A small network was trained on made-up records. Each row is its average activation on records with the value named, seen along a few directions.
Related values have similar rows: they may be neighbours, one step apart, or belong to one group.
In the rows, zero is written as 128.

Field L:
l4: [ 96 168 128  80  99 131 170 143 141 186 159 143  97 139 140  98 175 162
 179]
l2: [145 130 109  47 192  65 169 121 102 114 139 115 123 134  58 140  90 101
  30]
l13: [121 108 104  94 163  52 160 151 111 118 130 123 111 156  95 122  94  88
  42]
l7: [138 144  95  84 156  61 144 159  78 122 148 143 160 176  44 152  93 115
  25]
l14: [101 156 117  76 105 143 172 140 115 210 138 162 114 153 124 104 165 140
 186]
l5: [ 96 161 121 195  73 108  78 153 111 149 139 133 128 125 191 129 156 141
 168]
l8: [174 131 161 169 149 165 104  66 153  48 109  84 145  84  93 151 121 146
  81]
l12: [138 111 159 109 161 205 167  67 170 135 102 118 111 117 128 101 142 148
 187]
l3: [111 141 115 170  77 125  76 148 114 133 161 154 133 117 194 101 153 137
 187]
l15: [ 70 147  96 190  68  85  54 186  83 143 150 173 123 130 196 120 159  78
 158]
l6: [150 139 124 252 102 126  41 123  93  63 105 119 180 140 104 184 103 150
  57]
l1: [120 127 152  81 106 102 171 157 167 188 143 136 122 153 134 120 142 124
 167]
l11: [141  89 123  77 190 179 220  80 193 122  96  82 119  88 122 142 110 137
 155]
l10: [176  75 145 228 107 171  36 122 137  54 105 125 125 102 155 154  99 129
 132]
l9: [144  94 170  68 172 202 158 102 153 135  95 109 129 106 144 103 119 123
 164]
L is arranged as 5 separate groups.
Q: Which other values are in the same group as l9? Give them in the order they are listed.
A: l12, l11
Q: Which other values are in the same group as l1? Give them in the order they are listed.
A: l4, l14
Q: Which other values are in the same group as l2? Give them in the order they are listed.
A: l13, l7
Q: Which other values are in the same group as l15? Give them in the order they are listed.
A: l5, l3
